A small network was trained on made-up records. Each row is its average activation on records with the value named, seen along a few directions.
Related values have similar rows: they may be neighbours, one step apart, or belong to one group.
(in the rows, 500 means zero)
Strong random noise was added to every row along 5 fixed directions; ignore it. To show where, here is one row again and again, with new noise each time:
[592 477 580 428 654 454 708 513 453 847 254 348 498 397 822]
[611 510 566 621 562 527 568 444 523 517 476 511 584 632 494]
[612 489 564 295 492 416 342 450 368 468 388 431 558 710 552]
[463 484 355 416 288 608 339 446 604 327 634 469 608 588 212]
[580 438 616 514 579 463 631 445 329 525 407 252 621 827 644]
[573 429 600 558 522 458 570 413 347 440 483 283 657 878 564]
[633 419 582 468 427 256 302 349 412 550 479 495 630 617 652]


Field SEFI:
neno: [610 477 489 969 558 345 519 484 642 390 708 827 406 335 364]
ratob: [427 479 609 408 503 395 458 540 558 530 414 541 479 452 514]
tad: [412 471 328 437 459 410 429 437 597 639 586 602 484 199 700]
bov: [397 558 694 656 595 436 602 503 447 491 477 441 566 700 478]
zin: [647 574 561 606 615 516 449 519 514 657 376 763 464 342 675]
vaded: [444 394 568 649 525 257 419 382 256 446 520 427 630 598 572]
naze: [499 565 516 322 640 728 582 613 417 473 371 496 497 655 604]
pagif: [371 354 477 279 492 445 589 584 375 787 389 165 393 210 631]
vem: [444 490 388 465 465 517 438 546 585 433 631 445 428 537 448]
surod: [571 573 726 621 530 643 581 471 419 439 399 638 493 712 649]
zel: [597 672 450 444 693 626 647 696 477 474 340 550 321 386 386]
dima: [469 496 466 338 520 582 751 624 351 429 530 138 402 574 477]
karol: [503 497 492 509 468 439 342 371 481 453 651 667 382 615 613]
fusil: [369 554 523 355 449 583 614 539 564 327 461 422 521 540 395]
dor: [475 423 520 358 433 316 230 548 219 381 491 407 486 645 493]
SEFI is arranged as 5 separate groups.
Q: Which other values are in the same group as surod? Give them in the order they are listed.
A: zin, naze
Q: Which other values are in the same group as zel? Give them in the order they are listed.
A: neno, dima
Q: Which other values are in the same group as pagif? Give them in the order they are listed.
A: vaded, dor
Q: Which other values are in the same group as tad? Give them in the order they are listed.
A: vem, karol

Field DAVEG:
kimem: [430 617 534 566 594 634 636 554 605 504 461 596 449 538 412]
pasig: [320 476 383 515 440 700 740 501 758 699 545 240 609 252 633]
namit: [483 479 539 670 374 313 476 423 550 444 553 488 560 567 390]
gal: [506 337 578 664 505 267 546 458 360 604 560 396 586 422 643]
fena: [724 517 559 326 466 143 215 491 272 441 407 643 401 508 593]
gega: [346 433 523 674 441 618 593 496 538 314 594 365 561 602 236]
gobem: [766 535 659 614 756 427 504 459 315 432 422 678 396 808 544]
moluz: [521 505 488 132 664 416 593 600 336 654 244 278 378 560 783]
zosof: [510 452 576 630 556 570 553 468 333 408 602 455 564 748 392]
zaku: [404 508 493 619 616 597 821 594 508 378 525 188 439 619 460]
fid: [381 463 282 808 232 557 653 353 658 463 801 404 638 559 446]
kam: [574 563 465 330 515 534 307 516 571 656 402 775 473 169 592]
soli: [575 570 668 414 602 566 329 532 486 404 412 703 523 605 372]
tiku: [513 487 580 461 549 571 462 509 603 751 338 601 503 288 685]
tebu: [533 564 315 469 350 597 306 500 622 361 681 748 482 394 375]
Each value of DAVEG is a pair of two hidden parts, and every pair occurs once (5 first parts, 3 second parts).
Q: moluz and fid share the first part; moluz and gobem share the second. Which value has the first part of gobem and the second part of fid?
A: tebu
Q: kam and zosof share the first part; kam and pasig share the second. Which value has the first part of pasig and the second part of zosof?
A: kimem
